Each row below holds a small network's activations on one record, seen along a few directions.
Each row is followed by the record's values for the fields T, B, C, Y, F, J.
A field that a record lacks is written missing.
Other fields move the rows too, some of them a lot.
(in the rows, 500 means zero)
Random noise pushes rows far along 3 fixed directions. That doesn't count. These rows show it; they differ only by the noise:
[461 425 503 541 555 613 357 438 539 584 487 475 570 507 482 517 523 536
 537 485 498 577]
[474 519 387 490 483 585 458 547 636 513 499 560 556 351 423 594 508 580
 548 629 605 471]
[498 406 463 519 533 588 309 374 582 580 533 443 607 529 500 526 587 507
 654 431 606 561]
[473 458 462 503 497 531 419 418 611 506 546 463 537 422 494 552 520 546
 619 497 610 475]
[462 550 400 458 422 455 566 496 694 398 576 513 468 248 466 614 460 599
 618 617 688 335]

[475 419 562 478 519 590 580 615 365 506 468 481 512 653 562 358 407 545
 205 470 164 571] -> <T:t1 B:b1 C:c1 Y:y2 F:missing J:j1>
[567 585 418 389 383 408 574 626 597 461 649 417 515 512 509 550 519 515
 542 467 493 463] -> <T:t1 B:b2 C:c3 Y:missing F:f1 J:j1>
[428 470 660 594 555 558 455 512 414 583 564 406 451 648 484 454 457 511
 397 437 330 620] -> <T:t1 B:b2 C:c3 Y:y2 F:missing J:j1>
[558 505 430 415 464 434 574 388 503 368 554 486 471 468 694 476 457 502
 591 443 502 451] -> <T:t1 B:b3 C:missing Y:missing F:f1 J:j1>
[503 508 493 485 547 594 473 507 514 529 418 577 498 483 518 504 516 476
 414 525 461 523] -> <T:missing B:b1 C:missing Y:missing F:f1 J:j2>
[549 462 560 535 476 382 683 411 480 297 501 491 426 336 602 528 372 475
 507 522 354 413] -> <T:t2 B:b2 C:c2 Y:missing F:f1 J:j1>
[338 563 608 578 601 599 447 682 486 578 423 629 366 409 327 527 458 564
 261 663 434 530] -> <T:missing B:b3 C:missing Y:y1 F:missing J:j2>
[460 582 585 456 418 392 705 666 496 338 544 484 354 238 471 515 279 588
 342 539 439 348] -> <T:missing B:b2 C:c1 Y:missing F:f1 J:j1>
[412 409 640 676 626 635 265 476 394 703 448 484 533 713 379 508 592 459
 421 396 438 628] -> <T:missing B:b2 C:c3 Y:y2 F:missing J:j2>
[471 478 505 609 465 429 714 342 500 334 374 437 346 275 588 521 377 509
 512 645 494 364] -> <T:t1 B:b3 C:c3 Y:y2 F:missing J:j2>
[580 539 431 420 474 538 520 719 454 621 556 519 693 733 539 486 539 501
 414 501 383 572] -> <T:t2 B:b2 C:missing Y:missing F:f2 J:j1>
[474 529 446 451 435 434 532 509 585 495 588 510 468 473 484 504 583 479
 596 520 642 388] -> <T:t1 B:b1 C:missing Y:y2 F:missing J:j2>
[372 412 666 621 644 634 303 556 376 678 328 532 449 577 398 494 452 440
 379 466 381 732] -> <T:missing B:b3 C:c3 Y:missing F:f1 J:j2>
[445 517 470 494 589 636 357 639 504 629 433 613 595 594 386 538 595 468
 454 525 519 624] -> <T:missing B:b3 C:missing Y:missing F:f1 J:j2>
[529 590 375 505 483 652 311 657 585 634 475 643 615 503 335 576 687 480
 562 620 676 573] -> <T:t1 B:b2 C:missing Y:y1 F:missing J:j2>
[516 485 487 521 548 552 526 506 510 474 399 460 511 451 536 462 446 434
 371 477 453 548] -> <T:missing B:b1 C:c1 Y:missing F:f1 J:j2>
[592 575 299 532 459 498 670 511 545 294 328 688 388 119 494 619 418 479
 519 787 738 391] -> <T:t1 B:b3 C:c3 Y:missing F:f1 J:j2>
[474 513 478 559 565 528 615 555 492 447 393 550 528 391 440 454 327 551
 261 719 384 508] -> <T:missing B:b1 C:c2 Y:y2 F:missing J:j1>
[485 468 491 548 569 589 454 570 420 549 344 560 500 490 479 468 538 535
 351 471 328 678] -> <T:t1 B:b3 C:c1 Y:missing F:f1 J:j2>
[545 467 574 442 528 389 610 327 447 409 517 380 445 582 749 379 445 420
 574 279 351 403] -> <T:t2 B:b1 C:missing Y:missing F:f1 J:j2>
[571 430 518 489 593 519 507 287 433 464 393 446 522 514 615 413 481 406
 564 373 487 477] -> <T:missing B:b1 C:c3 Y:missing F:f1 J:j2>
[293 553 718 520 569 492 620 646 444 506 484 458 286 535 435 456 355 560
 204 420 178 508] -> <T:missing B:b1 C:c1 Y:missing F:f1 J:j2>
[493 487 507 467 522 514 413 465 485 547 566 491 485 537 541 510 514 493
 493 445 500 534] -> <T:missing B:b3 C:missing Y:missing F:f1 J:j1>
[418 480 612 557 469 246 482 335 602 424 748 385 312 397 462 547 614 490
 791 355 764 316] -> <T:t1 B:b3 C:c2 Y:y2 F:missing J:j2>
[404 482 642 554 568 498 622 456 407 441 413 543 358 430 558 477 265 602
 309 554 277 429] -> <T:missing B:b3 C:missing Y:y2 F:missing J:j1>
[534 471 598 345 318 179 599 299 611 446 853 210 459 568 634 482 531 426
 882 214 797 372] -> <T:t1 B:b2 C:c2 Y:missing F:f2 J:j1>
[430 485 635 524 504 362 513 401 468 437 562 435 383 520 606 460 479 454
 566 337 480 471] -> <T:t2 B:b3 C:missing Y:missing F:f1 J:j2>
[586 509 374 375 536 592 362 625 524 593 540 518 707 662 526 520 604 469
 562 476 514 557] -> <T:missing B:b3 C:missing Y:missing F:f1 J:j1>
[533 477 505 579 613 695 507 517 287 549 209 629 612 523 486 457 344 529
 171 714 181 595] -> <T:missing B:b2 C:c3 Y:y2 F:missing J:j1>
[578 515 458 400 435 496 660 538 508 386 454 494 445 453 589 440 394 535
 403 501 311 513] -> <T:t1 B:b1 C:c1 Y:missing F:f1 J:j1>
[459 549 524 507 569 628 346 664 461 718 478 552 548 580 385 551 614 478
 416 514 484 604] -> <T:missing B:missing C:missing Y:missing F:f1 J:j2>
[478 666 430 342 362 398 604 705 682 449 709 542 496 324 405 629 515 583
 565 583 669 340] -> <T:missing B:b2 C:c2 Y:missing F:f1 J:j1>
[332 594 766 573 536 562 560 742 399 540 503 474 376 547 408 462 426 570
 209 524 210 534] -> <T:t1 B:b2 C:c1 Y:y1 F:missing J:j2>
[685 624 119 358 384 705 288 691 674 606 521 694 829 486 335 644 767 484
 730 706 819 543] -> <T:t1 B:b2 C:missing Y:y1 F:missing J:j1>
[465 642 470 486 455 401 689 639 658 417 612 517 385 299 441 578 477 507
 586 526 593 368] -> <T:t2 B:b1 C:c2 Y:missing F:f1 J:j2>
[493 425 595 534 627 767 278 662 290 799 419 537 692 869 458 395 572 488
 287 485 191 805] -> <T:t1 B:missing C:missing Y:y2 F:missing J:j1>
[586 488 512 499 424 421 527 341 518 458 491 462 479 434 620 482 437 478
 567 452 451 549] -> <T:t1 B:b2 C:c2 Y:missing F:f1 J:j1>
[478 465 677 577 548 441 508 317 340 498 470 311 404 627 689 371 448 477
 429 239 314 582] -> <T:t1 B:b2 C:c1 Y:missing F:f1 J:j2>
[622 384 412 424 514 530 584 437 384 496 449 386 723 744 733 351 492 467
 433 346 240 569] -> <T:t2 B:b1 C:c1 Y:missing F:f2 J:j1>
[468 443 646 568 512 413 490 410 559 476 558 403 398 493 522 513 534 467
 571 334 505 580] -> <T:t1 B:b3 C:c2 Y:missing F:f1 J:j2>
[437 582 610 494 570 631 542 704 475 594 407 594 513 555 371 475 442 531
 268 606 306 500] -> <T:missing B:b1 C:missing Y:y2 F:missing J:j2>
[330 451 600 556 511 572 484 601 530 638 487 524 383 455 329 516 489 533
 427 538 523 514] -> <T:missing B:b1 C:c1 Y:y2 F:missing J:j2>
[678 458 152 481 449 623 397 381 632 490 325 571 659 439 551 561 668 373
 699 598 654 574] -> <T:t1 B:b1 C:c3 Y:missing F:f1 J:j2>
[376 422 697 576 568 493 285 478 455 701 572 426 496 676 388 502 607 459
 550 356 572 549] -> <T:missing B:missing C:missing Y:y2 F:missing J:j2>
[499 434 596 565 546 566 278 438 507 660 477 443 579 654 479 470 629 481
 482 382 571 572] -> <T:missing B:b2 C:c1 Y:y2 F:missing J:j2>

Which values does each new row have?
[533 550 453 398 501 528 470 603 557 518 657 471 616 545 432 470 545 443
 539 416 529 515] -> <T:missing B:b1 C:c2 Y:missing F:f1 J:j1>
[444 495 727 538 533 483 406 432 414 578 556 395 448 657 564 450 543 410
 494 305 424 614] -> <T:t1 B:b2 C:missing Y:missing F:f1 J:j2>
[513 547 495 487 561 545 477 620 471 522 457 541 548 591 543 475 533 473
 474 475 429 567] -> <T:t2 B:b3 C:missing Y:missing F:f1 J:j2>
[596 382 429 597 578 455 463 116 447 335 411 470 345 301 537 525 437 491
 663 510 671 389] -> <T:missing B:b3 C:c3 Y:y2 F:missing J:j1>
[374 427 823 566 554 347 529 257 392 427 559 307 275 544 662 381 414 485
 539 276 376 440] -> <T:t1 B:b3 C:missing Y:y1 F:missing J:j2>
[545 445 495 555 462 399 498 348 504 359 581 463 452 416 474 549 536 492
 613 498 644 418] -> <T:t1 B:b2 C:c3 Y:y2 F:missing J:j1>
[352 452 755 549 601 572 532 613 292 681 473 415 500 748 531 407 500 511
 262 360 146 689] -> <T:t1 B:b3 C:c1 Y:missing F:f2 J:j2>
[387 469 781 647 571 415 437 404 459 523 582 398 335 491 479 446 504 501
 468 341 452 517] -> <T:t1 B:b2 C:c2 Y:y1 F:missing J:j2>
[496 483 419 567 564 647 347 493 482 590 373 621 539 484 457 519 601 495
 540 569 537 584] -> <T:t1 B:b3 C:missing Y:y1 F:missing J:j2>
[497 450 533 459 530 455 502 466 523 478 558 473 519 568 550 483 473 548
 547 466 517 413] -> <T:missing B:b3 C:missing Y:y2 F:missing J:j1>
[608 579 341 345 473 603 502 672 530 498 520 593 639 574 552 494 554 503
 479 573 467 571] -> <T:t1 B:b3 C:missing Y:missing F:f1 J:j1>
[498 526 610 373 393 342 676 438 543 384 674 385 430 542 619 443 426 526
 544 437 500 343] -> <T:t1 B:b1 C:missing Y:y2 F:missing J:j1>
[443 632 625 498 466 274 613 558 563 465 591 395 354 468 538 493 437 557
 461 429 457 453] -> <T:t1 B:b2 C:c2 Y:missing F:f1 J:j2>
[463 590 649 489 461 415 800 537 388 322 569 427 295 330 631 441 255 580
 319 472 289 389] -> <T:t1 B:b2 C:c1 Y:missing F:f1 J:j1>
[453 641 411 458 417 386 777 574 550 334 462 608 333 188 558 593 385 578
 470 673 518 297] -> <T:t1 B:b3 C:missing Y:missing F:f1 J:j2>
[540 511 495 427 522 573 356 478 466 602 568 451 603 619 522 502 578 449
 538 410 483 571] -> <T:missing B:b2 C:missing Y:missing F:f1 J:j1>
[601 547 318 401 444 692 242 726 572 687 496 573 703 643 333 583 636 480
 590 483 673 666] -> <T:missing B:b2 C:c1 Y:missing F:f1 J:j1>
[411 523 532 585 572 614 376 633 562 661 467 638 536 496 266 565 599 551
 463 569 573 553] -> <T:missing B:b3 C:c2 Y:y2 F:missing J:j2>
[463 326 611 646 631 528 285 251 471 604 449 337 462 569 594 451 577 412
 614 272 499 646] -> <T:missing B:b3 C:c1 Y:missing F:f1 J:j2>
[455 462 477 609 513 464 441 385 589 397 498 467 458 471 530 515 548 454
 626 458 576 460] -> <T:t2 B:b3 C:c3 Y:y1 F:missing J:j2>
[329 435 641 702 545 410 508 392 565 459 419 556 235 223 374 545 334 497
 515 609 629 447] -> <T:missing B:b3 C:c2 Y:y2 F:missing J:j2>
[521 524 245 409 403 580 400 654 585 635 476 592 691 592 371 523 691 506
 560 523 624 506] -> <T:t2 B:b1 C:c1 Y:y2 F:missing J:j2>
